A small network was trained on made-up records. Each row is its average activation on records with the value named, seen along a few directions.
Values that are neighbours, or in one group, have similar rows; names and order tell nothing.
In the rows, 500 means zero.
Strong random noise was added to every row along 15 fixed directions; ignore it. To show where, here is one row again and again, with new noise each time:
[470 407 453 409 617 580 442 473 608 471 669 337 532 304 444 419 395 632
 412 473 385 394 486 571 579 365 548 399 550]
[401 589 588 457 553 642 450 573 590 488 525 543 445 454 407 456 505 552
 549 478 554 514 616 602 502 548 379 645 435]
[456 481 639 680 485 348 590 556 260 396 511 562 537 484 541 579 466 402
 473 604 534 433 499 449 312 431 558 576 416]
[438 697 523 372 538 680 366 553 449 470 627 361 411 499 454 499 425 618
 459 392 407 393 415 576 608 353 580 511 435]
[481 461 544 527 550 627 561 562 456 559 660 403 573 345 291 637 299 370
 591 607 486 397 462 656 533 463 485 638 574]
[500 257 351 554 533 640 464 626 708 637 615 326 645 364 575 465 481 741
 599 551 518 682 476 511 481 771 469 397 439]
[431 537 529 356 501 564 448 400 505 428 552 670 418 486 318 556 594 555
 495 434 556 470 607 653 443 445 270 648 618]
[552 615 627 650 487 632 633 778 380 445 361 645 504 438 467 327 458 445
 539 458 610 640 589 499 611 552 624 534 398]
[609 383 434 531 531 518 608 529 514 619 387 475 499 583 595 611 496 349
 447 426 517 535 544 547 673 436 420 488 655]
[505 497 335 533 369 479 510 417 408 299 540 616 606 396 577 286 602 867
 488 617 556 457 407 499 474 418 594 280 607]
[493 457 680 568 452 473 477 552 530 599 373 567 606 560 578 486 634 416
 511 505 526 526 537 477 502 547 483 493 451]
[552 347 506 536 547 508 448 557 584 576 529 507 699 417 435 404 536 521
 536 501 464 555 401 420 421 545 541 244 498]
[570 413 364 554 402 538 539 492 573 569 449 472 520 637 519 440 352 467
 560 523 479 644 459 364 716 547 619 599 471]
[436 287 420 477 639 401 682 422 717 556 600 341 657 563 332 576 199 415
 597 536 592 569 539 362 502 550 412 621 438]
[507 471 550 397 416 550 457 239 713 589 508 432 567 547 364 289 510 588
 565 664 558 404 500 637 536 559 491 335 642]
[517 449 589 522 444 531 310 387 477 450 586 649 659 539 376 282 553 620
 491 545 456 403 411 409 435 265 653 288 530]
[621 505 471 507 446 560 451 621 300 381 469 616 275 424 491 379 528 534
 340 306 373 680 517 474 539 514 665 481 463]


PUDUS, 9 values:
rogi: [588 617 503 566 530 433 490 488 484 574 434 537 486 682 427 513 419 301
 587 538 518 497 378 406 422 555 569 424 487]
surig: [466 373 576 556 466 723 474 664 505 593 639 447 615 137 508 635 556 549
 562 442 441 535 591 683 613 540 492 691 543]
rinub: [384 326 475 581 573 432 399 444 663 481 530 584 498 516 775 554 580 662
 430 577 532 420 794 435 550 307 392 761 479]
neve: [357 547 551 460 562 412 480 412 633 454 574 306 590 529 560 395 397 613
 504 588 493 419 452 362 440 527 586 446 292]
befu: [587 420 383 602 451 575 373 560 484 579 524 367 289 455 615 472 498 516
 501 505 393 694 543 489 372 718 592 505 367]
palit: [561 625 391 424 727 560 422 612 477 377 533 648 343 442 327 498 500 456
 442 306 450 500 522 459 450 352 460 399 565]
kudo: [505 488 371 482 654 484 322 495 534 515 627 484 451 582 535 609 535 451
 470 476 372 421 369 409 320 361 385 348 497]
topu: [554 427 393 630 573 443 553 403 724 499 431 481 302 468 527 252 352 378
 502 701 492 544 641 439 464 645 517 498 470]
teg: [679 471 382 582 487 645 466 551 420 627 547 561 421 662 385 598 401 367
 615 529 587 603 493 523 430 567 525 454 619]
PUDUS is arranged as 3 separate groups.
Which other values are in the same group as neve? Give them in the order they are listed.
Answer: kudo, topu
Which other values are in the same group as rogi? Give them in the order they are listed.
Answer: rinub, palit, teg

NILAZ, 9 values:
bofo: [489 580 400 421 369 487 352 573 612 598 275 780 569 652 713 566 861 567
 577 474 520 596 464 418 606 601 293 551 516]
ves: [414 350 198 391 375 464 387 179 822 649 590 270 605 599 750 585 609 883
 596 637 502 448 430 513 576 634 382 473 657]
dur: [630 524 320 525 649 550 623 797 587 567 302 595 444 276 558 484 571 221
 493 373 381 650 416 464 614 634 350 333 565]
goded: [483 646 802 525 437 475 573 582 440 583 365 593 958 524 469 442 540 439
 598 422 584 356 370 371 717 280 746 423 453]
gir: [498 699 593 120 633 384 311 241 717 415 606 274 278 437 217 187 401 488
 321 400 218 288 355 507 494 444 696 190 454]
kimoz: [514 565 607 344 474 617 474 458 731 700 292 386 345 551 446 370 620 403
 516 360 468 691 622 640 619 801 359 454 463]
bap: [609 391 322 468 513 344 693 662 285 430 524 250 246 424 696 804 411 397
 324 282 385 745 481 503 453 749 510 591 428]
bof: [505 381 417 540 760 625 370 653 718 664 474 274 440 409 735 554 652 508
 407 409 433 520 575 602 379 550 275 215 487]
vefik: [412 670 273 323 269 380 497 423 642 400 261 683 448 410 663 469 749 624
 534 561 434 566 405 473 723 796 365 693 558]
NILAZ is arranged as 3 separate groups.
Which other values are in the same group as bap? Give them in the order they are listed.
Answer: dur, kimoz, bof
Which other values are in the same group as vefik? Give them in the order they are listed.
Answer: bofo, gir
